Each row below holds a small network's activations on one input, seen along a few directions.
Each table varies a few parts of the input and shows all the possible inputs, shuffled.
A made-up example of a description, with smaller parts first: one of 2 separate values, together with either a single point or one of 11 places around a ring or (one of 6 places along a line, together with one of 8 places around a ring).
Shared parts are said once, and a part with two or three values counts as separate values.

Other details of the inputs shift rows strongly along three fixed directions, in all tables alike. That doesn't count.
To show where, the next rows are all for the same input, with only those details redrawn:
[ -9 -24 -15  -4  16  -1  17   7  14  23 -22]
[-18  21 -21  13   5   7 -20  -3 -24 -16 -10]
[  4  13 -12  -4   5  12  -1 -25  14   1  14]
[ -6 -13 -13  -1  11   1  11   0   9  14 -13]
[ -5  14 -10   7  -1   7  -7  -9 -13  -9   6]
[ 15  -9   4  -9  -7   5  19 -11  13  14  23]
[  2 -20  15   6 -22  -7  22  27 -31   6   8]
[  5  16 -14  -6   7  14  -3 -30  19   0  15]

Rows:
x1: [-27  16  -6  15  -4   6 -38   2  -6  -5 -11]
x2: [ 12  -3  10 -14 -12   1  24  -2  16  11  21]
x3: [ 11 -19  29   2 -15 -22  23  29 -22  10  14]
x4: [-18 -12   5   3  17 -10  -5   1  19  30 -29]
x5: [  7  -7  23  -9 -11   4  -6 -17  28  19  23]
x6: [ -2  21  10   8   1   2  -8 -14 -10 -24  16]
x7: [ 24  -5   3 -14  -3   3  11   0  24  15   9]
x8: [-12 -12  -2   1  12  -6  -3  21 -17   3 -16]
x9: [ 15  16  -2  -2  -6  15  -2 -29  10  -8  31]
x10: [  7 -21  28   9 -10 -16  18  26 -21   2  13]
x11: [ -6  -2  20   4 -22  -1   1  11  -7  20   9]
x12: [ -9  18  -9   5  -2   9 -13  -8   1 -21   4]
x13: [ -5  12   6  -2 -11  -5  -7   4 -23 -18   0]
x14: [ -6  16 -19   5  27   0 -20 -24  23 -10  -8]
x15: [ 14  22  -1  -4   5   1  -2 -36  15  -2  21]
x16: [ 10   8  11  -5   0   2   4 -23  19 -11  21]
x17: [  4 -26  19   2 -19  -2  22  34 -14   1  -5]
x18: [  9  -3   6   7  -6   7   2  18 -13  -3   4]
x19: [ 11   7  19   3  -5  -4   4  -4 -11  -5  28]
x20: [  9  19  -2 -11  -2  15   6 -28  24  -3  31]
x21: [  0  16  -4  12  -3  11 -22   6 -16 -21   2]
x22: [ 14  -1  12 -13  -1 -10  17 -13  23   6  13]
x23: [ -8  -2   1  10   8  -8   2   1 -15  -2 -10]
x24: [  6  19  -8  -6  16  13 -20 -30  14 -10  19]
x25: [ -5 -29 -13 -12  21 -11   6  11  23  17 -26]
x26: [  3 -26  -6   0  12   5  16  12  13  19 -24]
x27: [  1 -11   5   7  -3   1   7  30 -18   6  -7]
x28: [  9  -6   5   9 -22  -2   2  17 -21  -7  -3]
x29: [ -7  12 -10  12   0   9 -11   5 -23 -10 -14]
x30: [ 19   6   6  -9  -2  -6   9 -27  19   4  19]
x31: [  1  16  -5  -2   1  -3 -17  -5  -9 -12   3]
x32: [ 19 -19  14 -11  -4   3  18 -12  11  11  20]
x33: [-10 -18 -18   1  25 -14   3  -3  21  10 -36]
x34: [-10 -13  -6  -7  23 -12  16   4  20  16 -25]
x35: [ -8  -2   0   4   8 -18  -3  17 -11  -1 -16]
x36: [ -3  14   1   7 -16   5 -11  12 -21 -23  -5]
x37: [-11  -4   5   8  -3 -16   1  16 -15 -13 -16]
x38: [  4  11  14  -8  -9   6   1  -9 -12 -10  22]
x39: [  3  12  11   0 -10  -4  -8   8 -29 -10  16]
x40: [  8 -13  -6 -11  11   4   3 -20  22   7   1]
x41: [  3   9   2   7 -15   4   1  -2 -21  -7  20]
x42: [ 13  -1  14  -4 -10   1  -2  -2  -5 -10  28]
x43: [ -3 -16 -17   1  15   7   3   3  18   9 -29]
x44: [ -7 -20  -5  -7  11   2  17   8  20  12 -10]
x45: [-13 -12 -11   0   8 -14  -4  15 -15   4 -35]
x46: [ 15  12   1   1   4   3  -3 -35  19  -9  22]
x47: [ -1  20 -23  -2  23  11 -15 -11  20   3 -13]
x48: [  1  -4  11   6 -14  -2   8  22 -24  -1  16]
x49: [ -7 -19  -8 -11   5  -9  19  14  20  17 -20]
x50: [  4  16   6   0 -25   3  -5  -2 -12 -22  24]
x51: [-29  24  -2  20   9  -1 -47 -11  -7 -13 -17]
x52: [ -6  19  18   3 -14   4 -22 -12 -11   3  12]
x53: [  6   3  15   1 -19   2  12  19 -18  -3   6]
x54: [  2 -17  -8 -13  15  -6  11  -5  13  20 -16]
x55: [ 15   0   7 -12  -2  15  17 -11  23   9  14]
x56: [ -6 -18  -5 -11  16   0   7  -3  23   6 -15]
x57: [-13  -6 -22  -7  29   4  -6 -13  13  10 -27]
x58: [-15  11   5  13 -10  11 -30   4  -3  -1  -9]
x59: [-10  22 -25  11  10   7 -32   4  -8 -20 -23]
x60: [  1   3   3   6 -22  -8   2  13 -27  -7   4]
x61: [  9 -12   7  -4 -14  -8   4   3 -12  -3   6]
x62: [  4 -11   9   3 -18  -8  17  19 -21   7   7]
x63: [-14  14 -13  14   2   3 -22   6 -16 -21  -3]
x64: [  9  -6   8   1 -22  -6   4  16 -12  -6  19]
x65: [ 12  -3  14 -12   5   0  21 -18  24   8  20]
x66: [-13  33 -23  15   9  10 -28  -5 -22 -18 -23]
x67: [ -2 -15 -15  -7  11  -9   8  13  16  18 -17]
x68: [-14  -6  -1   0  -1  -8  -6  15 -17 -13 -20]
x69: [-14 -15 -26  -2  33   3  -1   3  29  15 -27]
x70: [ -8  22 -12   6  10  18 -16  -7   0 -18 -10]
x71: [-14   8   1   1   1  -5  -6  11 -23 -11 -15]
x72: [ -2 -18 -20  -6  17  -2   8   8  18  21 -39]
x73: [-11  -2  -3   5  -4  -5   0  29 -17  -5 -30]
x74: [ 10 -29  29   9 -16 -16  28  23 -24   5  10]
x75: [ 16  -5   1  -5  -9   7   9 -17  17   3  24]
x76: [ 19 -20   7  -9 -20  -3  21  -2  12  10  19]
x77: [ 14   9  -4 -12   1   5   4 -15  23  10  24]
x78: [ 11  18  -6  -4   9  -1 -14 -30  23 -11  18]
x79: [ -6  -7  17   6 -12   1  -3  21  -8  22 -15]
x80: [-18  11  -5   6   8   4 -17   2 -21 -21 -14]
- The inputs of x61 and x76 match in every part but one. If x68 is changed in the same way as x61 into x76, which row does it become? => x50
- The inputs of x30 and x45 match in every part but one. If x15 is changed in the same way as x30 into x45, which row does it become? => x54
- Describe the family of inputs behind these rows. => one of 4 places along a line, together with either one of 2 separate values or (one of 3 separate values, together with one of 6 places around a ring)
- Change only the choice among 2 separate values in x52. List by row number the other rows that result. => x5
- Change only the choice among 3 separate values in x66. List by row number the other rows that result. => x47, x53
- Change only the choice among 3 separate values in x40. List by row number the other rows that result. => x42, x56
- A walk changes only the place on the ring of 6. It starts at x59 and steps to x21. List the rest of the walk in order. => x18, x27, x47, x7
- Change only the place on the line of 4 in x32. List by row number the other rows that result. => x9, x26, x74

Rows:
x81: [-24  19 -26   7  23  -8 -21   2  -4 -16 -34]
x82: [ -6   9  10   2   1   1  -6   3 -10 -13  11]
x83: [-4  5  2  0  7  9 -5  0  1 -7  6]
x84: [-13 -18   5   9   8   0   0  26 -12   4 -26]
x85: [-25  12 -15  14  27  -2 -24  -2   0  -8 -37]
x86: [ 13   4 -18  -9   8   3   8 -18  13   5   3]
x87: [  9   7  -3  -4  -5  -7   2  -6 -16  -9   7]
x88: [  0   7  -1   1   4  -5  -2  -9 -17  -3   5]
x89: [  9 -29  13 -10   0  -7  21  17  18  13 -11]
x90: [ 11  10  -5  -7  -3   7   4 -11  12   7   0]
x91: [  1   7   4   9   2  -9  -1  -7 -17  -9  10]
x92: [-10 -14  13  10  -5 -18  -1  20 -14  11 -11]
x93: [-13   6 -38   0  41  -3 -16 -18  25  -8 -35]
x94: [ -1   1   0   3  11   0  -5  -8  -4 -10   6]
x95: [  2 -17  -1  -6   2 -15   5   7  20  18 -13]
x96: [ -1   2  -5   9   4   8  -2  -2 -12  -8   9]
x97: [ -5 -14  -4   6 -12  -3  -1  25 -13   9 -16]
x98: [ -4  10   1   6  -7   2 -11  -3 -10   8   4]
x99: [  8 -25   2  -6  -1   3  22  18  18  17 -12]
x100: [ 1  7 13  0 -2 -7  6 -2 -2  0 15]
x101: [-12  -3   6  -1   3 -10   5  15 -17   7 -11]
x102: [ -7 -12  -5   7   6  -7  11  14 -22  10 -15]
x103: [ 12   5   3  -5   1  -1   0 -11  19  -4   3]
x104: [ 18   1   8 -16  -7  -1  12 -12  16  11   9]
x105: [  0 -11  10   3  -7 -15  10  20  -9   2 -15]
x106: [ 19  -8   7 -11  -4   9  10  -5  23   3   9]
x107: [-10   7  10   7 -11   5  -2  -8 -11  -8   4]
x108: [ 12   3 -10  -7  11  -7   5 -21  17  -3   6]
x109: [  7   1 -11  -5   1  12  -8 -10  27   6   4]
x110: [19 -9 -7 -7  1  8 15 -9 17  2 16]
x111: [-11   2   9   5 -14   1  -9  -9  -6  -2  10]
x112: [ 2  8  7 -2 -6  3  8  0 -7  7 14]
x113: [ -1  13   3   6  -4   6  -3  -3 -12   4   0]
x114: [  8 -18  -1 -14  -2  -5  28  13  13  22  -5]
x115: [ -9 -18  15   7   2  -7   4  24 -11   3 -17]
x116: [ -5  14   7   5   1  -3  -7  -2  -7 -12   9]
x117: [ -1  10   1   4  -5  10   2   3 -12   0  13]
x118: [  3  14   2  -8  -8  -4   0   0 -10  -7   7]
x119: [  2  17  -8   1  -7   9  -3   2 -10 -10   7]
x120: [ 1 11 14  7 -4 -5 -3 -5 -8 -3  6]
x121: [ 12  -2  -8  -9  12   1   2 -17  20  -7   7]
x122: [ -1  -5   5   1  -7  -1  11 -12  -8  -4  16]
x123: [ -3   5  -2   6  -5   9 -11  -3  -2   8   5]
x124: [  1  12   3   0  -5  -5  -4   4  -7 -18   6]
x125: [  7  -3   3 -16  -9   3  19 -12  22   2  15]
x126: [  5 -32   4  -9  -2  -4  10  19  17  18 -10]
x127: [ -1   0  -4  -8 -10   2  -3 -16  19   3   4]
x128: [-12 -13   3   7   2   2   9  25 -12   5  -8]
x129: [ 8 -3  8  3  1 -7  6 -7 -6 -6 15]
x130: [ -4   9   3   2 -17   3  -1  -4  -8 -14   0]
x131: [  2   8   6   4 -12  -7 -15   2  -5 -11   5]
x132: [ -5   4   2  10  -5   9 -14   2  -5   0   7]
x133: [  4  -2 -13 -10   3   3  10 -24  18  -3   7]
x134: [  3   8   1  -2  -5   6  -5   8  -8 -18   7]
x135: [-12   7 -48   0  37  10 -12 -17  21   1 -35]
x136: [  1   5   6   2 -11  -2 -16   4  -5 -13   6]
x137: [-10   3 -29  -5  18   2 -13  -7  23  17 -30]
x138: [ 1 -1 -3  3 10  6 -5 -6 -5 -9  7]
x139: [ -1   9   6  11  -6  13  -6   3 -11  -6   7]
x140: [  0  14   1   9  -5  13  -7  -3 -12  -2   5]
x141: [-14  12   3   3  -6   4  -2  -9  -9 -11   9]
x142: [  4   4  -4   7  -2   7   3  -4 -17  -3  13]
x143: [  6  12  -3   5 -13  10  -3   3 -12  -7   1]
x144: [ -5   4  12   6  -6   0 -18   1  -7  -7   9]
x145: [ 14  -3  -1 -11  -2  10  14  -3  22   4  16]
x146: [ -5 -10  13   1  -2 -10   7  15 -15  13 -14]
x147: [  6 -26   8 -14   3  -8  23  18  18  10  -4]
x148: [ 13  -4 -12  -9  11   8   3 -15  19  -6   7]
x149: [-12 -10   7   3  -3 -12  -5  14 -14  15 -14]
x150: [-13 -21   7   9  -1  -3  -7  27 -14   6 -16]
x151: [ -2   5  12   7  -7  -5 -13  -2  -4  -3  10]
x152: [ 15  -2   6 -15 -10  -5   2 -11  18  15  12]
- Describe the family of inputs behind these rows. => one of 2 separate values, together with one of 4 places along a line, together with either a single point or one of 8 places around a ring
- The inputs of x91 and x108 match in every part but the choice among 2 separate values. If x85 is changed in the same way as x91 into x108, which row does it become? => x103
- The inputs of x114 and x112 match in every part but the choice among 2 separate values. If x148 is changed in the same way as x114 into x112, which row does it become? => x138
- Change only the choice among 2 separate values in x139. List by row number the other rows that result. => x99
- Change only the place on the ring of 8 in x118. List by row number the other rows that result. => x81, x114, x119, x124, x134, x145, x147
- Which other rows agree with x82 in the choice among 2 separate values and the place on the line of 4? List them by row number. => x83, x100, x101, x112, x116, x117, x128, x141
- Change only the place on the line of 4 in x122. List by row number the other rows that result. => x107, x111, x141
- Change only the choice among 2 separate values in x104. List by row number the other rows that result. => x146

Rows:
x153: [  0  -9 -10  -5  14   6   8  -3  22  11 -10]
x154: [-10 -21   4   3  -2 -13  13  25 -13   4 -15]
x155: [  3 -19   6  -4  -1  -9  17  11  -2  15  -9]
x156: [-24  25 -21  19  13   7 -30  -1 -28 -24 -21]
x157: [ 15  18   4   0 -10   3  -8 -17   1 -14  26]
x158: [ 15  21   1  -8  -8  10  -8 -22   9 -12  30]
x159: [  2  10   8   8 -20   1  -3  11 -27 -14  17]
x160: [  3 -12  -7  -5  15  -1   5  -4  24   8 -11]
x161: [  5  11  -6  -4  10   8  -6 -24  13  -4  11]
x162: [-42   2 -24  15  23   0 -37   9   1   4 -55]
x163: [ -4  17  30  15 -25  -4 -16  14 -33  -8  17]
x164: [ 10 -16   2 -14   1  -2  16   2  19  15  -1]
x165: [ 12 -13   2  -9   0  -5  15  -3  20  12   1]
x166: [ -2  -6   2   2  -1   0   1  14 -11  -5  -7]
x167: [  4  16  -7  -7   6   4  -5 -25  17  -4   8]
x168: [ -3 -26  14   1  -5 -12  21  25 -10   6  -6]
x169: [  5  14 -11  -2   7   8  -6 -22  14   0  12]
x170: [  5  -6  16   6 -24  -5  11  20 -34  -2  11]
x171: [  6 -18   2 -10   5  -4  16  -1  14  16   4]
x172: [ 0 12 -8  0  0  6 -3 -7  2 -4  0]
- Describe the family of inputs behind these rows. => either one of 2 separate values or (one of 3 separate values, together with one of 6 places around a ring)
- Change only the choice among 3 separate values in x154. List by row number the other rows that result. => x167, x168
- A walk changes only the place on the ring of 6. It starts at x158 and steps to x157. List the rest of the walk in order. => x154, x171, x169, x159
- List by row number the other inputs of the same sort as x163. => x162
